These are the activations of a small neural network, seen along a few directions. Each row is one input.
Each table varies a few parts of the input and shows all the possible inputs, shuffled.
A made-up example of a description, with smaller parts first: one of 6 places along a line, together with either a single point or (one of 2 separate values, together with one of 5 places around a ring) or one of 11 places around a ring.
Shared parts are said once, and a part with two or three values counts as separate values.
In the rows, zero is written as 128.

Other details of the inputs vary at random and push rows far along two fixed directions, the same in every table; ignore that.

Rows:
R1: [ 91 220  60 156 174 138 107 100 137 102 104  73]
R2: [128 181 121 143 112 144 117 100 116 154 102 159]
R3: [146 163 172 168  80 137 136 128 132 122 139 199]
R4: [115  51 131 106 157 159 159 141 109 114 158  88]
R5: [137 159 168 144  90 110 134 116 118 144 144 218]
R6: [118 179 136 158  94 132 118  83 101 129 109 157]
R7: [163 146 175 140  92  96 117 116 131 106 156 203]
R8: [111 176 149 177 113 119 114 105 110 130  95 143]
R9: [ 93 162 154 190  82 112 152 124 137 113 182 162]
R10: [119 202 132 150 131 102  97 127 131 102 183 124]
R11: [104 180 157 157 116 108 141 146 158 111 191 196]
R12: [138 170 148 146 132  83  93 108 122 136 119 166]
R13: [159 147 195 157  79 100 104 115 131 123 163 165]
R14: [ 96  29 156 117 103 154 192 158 137 127 165 123]
R15: [173 173 137 139 118 109  98 112 108 110 126 127]
R16: [107  87  52 114 202 183 141 123 116 129  97  41]
R17: [128  68 152  67 100 149 148 123 102 128 101 104]
R18: [150 216  78 142 182  98  62  95  96 142  65  64]
R19: [129  29 184  90  72 144 142 161 115 112 121 138]
R20: [121  68 140  87 127 163 147 168 140 164  70 106]
R21: [150  63 140  71 117 153 152 140 116 103  86  82]
R22: [135 155 183 175  78 134 128 118 154 141 138 191]
R23: [108 149 163 185 110 101 150 107 106 109 199 157]
R24: [ 92  65 164  86 100 172 176 191 176 125 165 137]
R25: [107  54 103  99 148 170 177 163 147 154 132  92]
R26: [125  49 163  85  90 119 159 184 143 128 189 107]
R27: [130  44 188  87 105 128 165 183 142 155 112 167]
R28: [151  62 128  77 136 144 148 152 163 152  81 116]
R29: [133  87  35  78 232 148 113 122 127 137 110  50]
R30: [124  93  44  59 185 122 129 143 154 139 101  44]
R31: [137 159 115 167 165 118 101 113 100 122 188 119]
R32: [146 131 167 149  85  92  92 124 127 119 154 213]
R33: [102 108  73  63 181 155 137 143 137 102  93  18]
R34: [101 176 151 186  87 120 150 139 151 135 187 178]
R35: [155  57 145  72 123 127 125 135 161 136 106 122]
R36: [107 191 125 175 119  95 131 107 117 107 166 120]
R37: [126 204  46 167 160 135  70  85 101 124  41  88]
R38: [111 194 122 139 144  95 102 116 152 103 177 155]
R39: [115  68  98  78 144 134 174 179 161 146 128 100]
R40: [152  30 180  82  74 133 121 177 122 126 139 139]
R41: [139 173 126 162 111 135 122 100 114 103  97 136]
R42: [127 206  39 158 207  89  93  77 120 133 131  97]
R43: [118 181 104 182 158  99 140 114 127 139 166 164]
R44: [147 192  54 147 174 115  79 112 117 143  58 127]
R45: [151  69 148  59 102 139 127 139 109 142 118 105]
R46: [158  48 172  81  97 142 173 176 145 127 122 172]
R47: [145 105  79  78 171 151 116 104 128 127  36  19]
R48: [109 153 155 200 126 149 141 126 126 134 203 192]
R49: [126 100 102  79 167 140 122 126 105 135  40  37]
R50: [120 149 150 188 142 119 143 128 124 129 206 205]
R51: [136 214  41 162 169 142  68 100 115 148  44 103]
R52: [142  36 176  51  85 130 147 143 134 140 138 167]
R53: [133 193  79 162 153 137  95  73 130 128  54  81]
R54: [129 148 159 175 111  91 128 124 112 123 216 157]
Description of these inputs: one of 6 places around a ring, together with either one of 4 places along a line or one of 5 separate values.
Changing only the place on the ring of 6 turns R12 into R27. The same change can be made to R42. Which row results?
Answer: R43
Change only the choice among 5 separate values in R41. List by row number the other rows that result.
Answer: R6, R8, R37, R53
Change only the place on the ring of 6 in R39. List by row number the other rows that result.
Answer: R9, R26, R30, R34, R36
Start at R48 and move only the place on the line of 4, one step at a time. The first step leads to R25. Which rows follow, in order?
Answer: R34, R24

Rows:
R55: [136  10 248 112  51 118 180 167 131 128 218 220]
R56: [136 101 105  85 147 123 127 153 142 153 116  99]
R57: [137  97 114 100 118 160 132 131 136 141  63 116]
R58: [121 152 135 166 126 106 114 124 114 130 135 118]
R59: [112 106 114  89 133 131 142 143 141 118 112  80]
R60: [135 161 156 140  99 120 104 107 116 120 101 135]
R61: [130 100 116  95 136 147 138 138 139 108 122  78]
R62: [118 170 133 152 116 108 121 127 126 135 142 119]
R63: [145 161 124 138 139 114 109 114 139 110 154 148]
R64: [140 148 122 136 138 118 104 110 112 117 155 151]
R65: [159 160 139 129 116 110 101 114 118 127 101 158]
R66: [124 164 125 157 131 143 133 117 142 112 142 152]
R67: [138 148 128 156 140  97 106 127 121 140 141 146]
R68: [119  91 101 103 147 170 141 134 123 127 113 109]
R69: [123  86 107 114 152 157 154 126 121 144 103 103]
R70: [128 168 121 132 135  98 114 118 140 120 144 150]
R71: [112 169 124 161 124 127 133 130 137 147 134 149]
R72: [127 148 135 157 126 113 126 101 103 123 139 120]
R73: [117  88 108 121 150 150 143 152 133 150  99 103]
R74: [106 170 120 151 127 127 137 122 143 122 131 153]
R75: [124  91 113  95 136 150 130 133 112 114 123  83]
What do these inputs look like to the network?
Answer: one of 3 separate values, together with either a single point or one of 6 places around a ring
Changing only the choice among 3 separate values turns R69 into R72. The same change can be made to R68. Which row results?
Answer: R75
Change only the choice among 3 separate values in R65. List by row number the other rows that result.
Answer: R57, R60
List by row number the other rows that have the choice among 3 separate values in common with R56.
Answer: R55, R63, R64, R65, R67, R70
